Each row below holds a small network's activations on one input, seen along a few directions.
In each table, some parts of the input vary, and every possible input appears once, in random order.
A made-up example of a description, with smaller parts first: values(3) and (point or line(11) or (line(4) and ring(5))).
Shared parts are said once, and a part with two or three values counts as separate values.

Other details of the inputs shift rows strongly along three fixed directions, in all tables alike. That doesn't count.

Table:
row 1: [-25  13  26 -30  -8  -1   2   0  -4 -14 -13]
row 2: [ -9  17   7 -22   9  10   0 -20  -1   4  -5]
row 3: [-19 -16  24   3  10 -29  29   9   2   3 -11]
row 4: [ 10 -10  17  31 -21  34  -4 -31  20 -25  -1]
row 5: [ 15 -23  15  42 -42  36  -3 -10  15 -44  -5]
row 6: [ -6  16  -3 -18   8   8  -4 -19   2   9  -1]
row 7: [-14   7  -6  13 -17 -52  19   2  -1  -7   1]
row 8: [-11 -10  -7  13 -20 -49  18   6   4 -10  -3]
row 9: [  2   0   2 -15  18  13   0   1  -3  17   2]
row 10: [ -6 -10  -4   2  17 -24   8   4  -4  13   8]
row 11: [-21  -4   8  -1  15 -29  11  -1   6   1  -3]
row 12: [  7  11  -2 -20  -1   9  -7  12  -8   9  -9]
row 13: [  6  -4  20   0  -6  20  -4  12  -6 -10  -5]
row 14: [ -7  -8  -4  -1   6 -24  15   5   6  18  -9]
row 15: [  3  -6  -6   6  16 -17   8   1  -3  12  12]
row 16: [  3 -10  17  -5  -1  18   4  -4  11   1 -12]
row 17: [  7  18 -30  -8   8  34 -25 -23   2  19   7]
row 18: [-22   5  24 -27   3   1  -6  11  -2 -13  -5]
row 19: [ 13   2 -40  13   4  -3 -19  15 -14  18  21]
row 20: [ 17   7 -50  15   4 -20   0 -17   3  21  13]
row 21: [-18   3  29 -25  18   2   3  -6   4  -7  -7]
row 22: [ -2  15  -3 -27  -4   7  -3   1  -9  -4  -6]
row 23: [  6  10 -46  15   0 -13 -17   8  -3  12  22]
row 24: [ -7  13  11 -19  20   8  -4  -8   0   2  -1]
row 25: [-10  -1  20 -22   5   5  -1  18 -12  -1  -9]
row 26: [  6  -4  12  -9   3  15   4  -3  10   4 -11]
row 27: [ 19 -14   1  26 -16  32  -4 -27  17 -18  -1]
row 28: [-11 -11   0   2  17 -24  11   5  -5  12   5]
row 29: [ -5  14   9 -14   1  18 -12   7  -4 -12   3]
row 30: [ 16   2 -41  12   4  -6 -18  14 -13  18  25]
row 31: [ -1   2 -19   5   3 -41  18 -13   2  10  -1]
row 32: [ -2 -21  14  31 -24 -27  16  14   7 -14 -14]
row 33: [ -6   1  25 -19  18   7  14   2  -5   6  -9]
row 34: [  0  -4   1   7  14 -16  10   2  -4   9   9]
row 35: [ 22  13 -31  -6   9  31 -30  10 -16  14  21]
row 36: [ 14 -15 -16  49 -35 -30  13  -3  11 -22   7]
row 37: [  1   3   8 -18  19  15   4   1  -4  14   0]
row 38: [-13  16  -8 -19  -6   9 -13  -1  -4   2  -1]
row 39: [-11   1  -4  12  -4 -38   7  12   1  -8   8]
row 40: [  2 -16   3  19 -19 -30  12  13   5  -5  -8]
row 41: [ 16 -11   8  31  -7  37 -14 -19  17 -21  10]
row 42: [  9   6   2 -15   8  16   0  -3   4  13  -9]
row 43: [ 29 -20  18  41 -35  33  -4   1  14 -30  -7]
row 44: [  4   1  16  -7   1  18  -7  12 -12 -11   3]
row 45: [-14  -7  31 -16   1   6   4  19 -10  -8 -15]
row 46: [ 10  23 -33 -12  -8  32 -31  -9  -5   9  13]
row 47: [-21  -4  24 -28   8   1  10 -13   4  -4 -21]
row 48: [ 23  12 -37  13   4  -4 -10  13 -15  20  14]
Each input here is: values(2) and line(4) and ring(6).
Question: The inputs of row 33 and row 37 match in every part but the line(4) part. If row 29 is changed in the same way as row 33 into row 37, which row does it become?
Answer: row 39
Question: The inputs of row 34 and row 28 match in every part but the line(4) part. If row 31 is changed in the same way as row 34 into row 28, which row does it become?
Answer: row 47
Question: Change only the ring(6) part in row 21. List by row number the other rows that result.
Answer: row 6, row 15, row 20, row 26, row 37
Question: Change only the ring(6) part in row 8. List by row number the other rows that result.
Answer: row 18, row 25, row 30, row 40, row 46

Table:
row 49: [ 22  -9 -16  30 -19  11  -5   2   6  -4   4]
row 50: [-10  17  19 -44  13  39 -14 -12  -2  -4  -9]
row 51: [-22  -1  20 -12  13 -22  12   1   1  -2  -2]
row 52: [ 25  -6 -19  31 -11  17  -4 -19  14   1   4]
row 53: [  9  15 -19 -25  22  30 -21   1 -11  24   8]
row 54: [ -7   4 -22  -1  17 -29   4  -2  -4  20  11]
row 55: [ -6  -6  19   4  -6  -1  10 -12   8 -16  -6]
row 56: [  1 -10  21   1  -9   1  10  12  -1  -9 -11]
row 57: [ 23  -4 -20  32 -17  11  -4 -12  12  -1   4]
row 58: [ -4 -14  22   8   2   2  11  -7   8  -9  -5]
row 59: [ -4   5 -20  -8   1 -23  -1  13  -7  13   2]
row 60: [-15  -6  20 -11  12 -21  17   9  -2   6 -12]
row 61: [ -8   5 -20  -5   0 -30   0  13  -9  10   5]
row 62: [ -8  11 -22  -6   3 -28   2  -2  -3  12   4]
row 63: [ -6   4  22 -40  21  38  -7  -6  -2  10 -11]
row 64: [ -2  -5  17  20 -19   6   3  -9  11 -25  -2]
row 65: [ -5  -5  21   1 -10  -2   1  12  -3 -18  -4]
row 66: [ -4   5 -21   0  15 -27   3   7  -9  18  11]
row 67: [  7 -15  23  23 -21  12   3   6   2 -28  -2]
row 68: [  9   6 -23  10  -6  -7  -2  -7   2   8   4]
row 69: [ 22  11 -17 -13   1  50 -27   4 -10   8   8]
row 70: [-21   0  14 -13  -3 -25   5  15  -6  -8  -7]
row 71: [ -7  -4  23   5   2  -1   5   4   2 -14   0]
row 72: [ 12   1 -22  13  -1  -2   0 -14   6   9   6]
Question: The inputs of row 49 and row 60 match in every part but one. If row 59 is changed in the same way as row 49 into row 60, which row does it become?
Answer: row 53
Question: Describe the family of inputs behind these rows.
Answer: line(4) and ring(6)
Question: Change only the ring(6) part in row 61. List by row number the other rows that result.
Answer: row 54, row 55, row 62, row 66, row 67
Question: Change only the line(4) part in row 62. List by row number the other rows that result.
Answer: row 57, row 64, row 68
